A small network was shown many inputs. Here are its activations along a few directions, one row for each input.
Each table varies a few parts of the input and shows all the possible inputs, shuffled.
A made-up example of a description, with smaller parts first: one of 8 places around a ring, together with either a single point or one of 9 places around a ring or (one of 3 separate values, together with one of 6 places along a line).
Shared parts are said once, and a part with two or three values counts as separate values.

Other details of the inputs shift rows strongly along two fixed directions, in all tables alike. That doesn't count.

A family of inputs:
row 1: [ -1  17   7   9   8   0   2   7 -27  25   1  19 -40 -15   2]
row 2: [-13  44 -14 -20 -20  36   6  16   3 -35  29 -17   2  15   3]
row 3: [  6 -26 -18  12   2 -11 -13  29 -33  22 -16  12 -10 -10   5]
row 4: [ -5  35 -14 -29 -24  28  16   4 -15 -29  19   0 -15  39  13]
row 5: [ -2  23  11  19  13   7  -2   9 -22  25   5  11 -34 -19  -4]
row 6: [ -5  18   3   5   4  -2  -5  14 -13  20   4  12 -32 -35   1]
row 7: [ 19   2   8  -5  37 -21  -1  16 -11  35   7  -1  10 -15 -17]
row 8: [-18 -19  43  44  -5 -29   7 -87  70 -31 -47  22 -22   5   7]
row 9: [ -9  45  -7 -11 -14  41  12   9  -8 -31  29 -14  -3  33   2]
row 10: [ 10  42 -28 -62 -10  39  24  23   7 -56  50 -42  59  73  -6]
row 11: [ -5  16   1   0   2  -6  -3  13 -15  21   0  16 -35 -33   4]
row 12: [  3  15 -41 -52 -45  56  15  31  -2 -55  37 -51  50  64   0]
row 13: [  5 -13   0  -5  20  -7 -14  14 -13  35  11   4  18 -33  -6]
row 14: [ 21  -3   4 -15  31 -28   4  13 -16  36   3   8   5 -12 -11]
row 15: [ -1  19  10  14  11   3   0   8 -24  24   4  14 -37 -17  -1]
row 16: [  5 -25 -17  18   5  -8 -12  30 -30  23 -12   9  -8 -12   2]
row 17: [ 16  19 -15 -43   5   8  17  14   1 -21  29 -20  34  40  -5]
row 18: [  8  -9 -28 -41 -35  21   7  21 -13 -21   9 -24  25  34   5]
row 19: [  8 -20  -5 -21  11 -17 -11  11 -21  35   3  16  10 -27   3]
row 20: [ -24  -16   -8  -31  -52   10   21  -80   80 -107    4  -33   76   87
   28]
row 21: [  5 -23 -15  23   8  -4 -14  32 -28  22  -9   5  -6 -14  -1]
row 22: [ 24  -4   3 -20  28 -31   2  12 -19  34  -1  12   3 -10  -8]
row 23: [ 10  -2 -26  12  19  17 -18  72 -57  40  11   1  -5 -26 -12]
row 24: [ 13 -26  -4   3   1  -5  -8  24 -21  34  -7  -8   2 -24  -9]
row 25: [ 10 -20   0  12   5   2 -12  26 -19  33  -5 -14   9 -27 -15]
row 26: [-21 -11  49  57   2 -20   1 -83  75 -32 -42  12 -13   0  -2]
row 27: [  1 -51  16  28  -8 -31  -6 -33  20  12 -39  -4   7 -14   1]
row 28: [  4  17  10   4  15   8   0  13  -8  20   2  24 -39 -23 -11]
row 29: [  3 -19 -14  28  11   0 -16  32 -26  22  -8   1  -2 -16  -3]
row 30: [  6  14   7  -7  10   1   1  11 -13  21  -5  32 -44 -20  -5]
row 31: [-25 -20  35  39 -18 -43  -1 -87  62 -32 -48  14 -17  -5  23]
row 32: [  6 -17  -2 -10  17 -10 -11  13 -15  34  10   8  14 -31  -3]
row 33: [-28 -13  40  55 -10 -33  -3 -84  70 -32 -40   2 -10 -10  14]
row 34: [ -5  26 -37 -63 -27  54  11  21   5 -57  54 -37  66  55   4]
row 35: [-20 -13  46  54   1 -22   2 -85  75 -31 -42  14 -17   2   1]
Description of these inputs: one of 5 places along a line, together with either one of 3 separate values or one of 4 places along a line.
Changing only the place on the line of 5 turns row 27 into row 24. The same change can be made to row 16. Which row results?
Answer: row 21
Start at row 22 and move only the place on the line of 4, one step at a time. The first step leads to row 19. Which rows follow, in order?
Answer: row 18, row 3
Which other rows does row 13 become when the place on the line of 5 takes its other values? List them by row number.
Answer: row 19, row 20, row 32, row 34
Which other rows does row 34 become when the place on the line of 4 takes its other values? List them by row number.
Answer: row 10, row 23, row 25
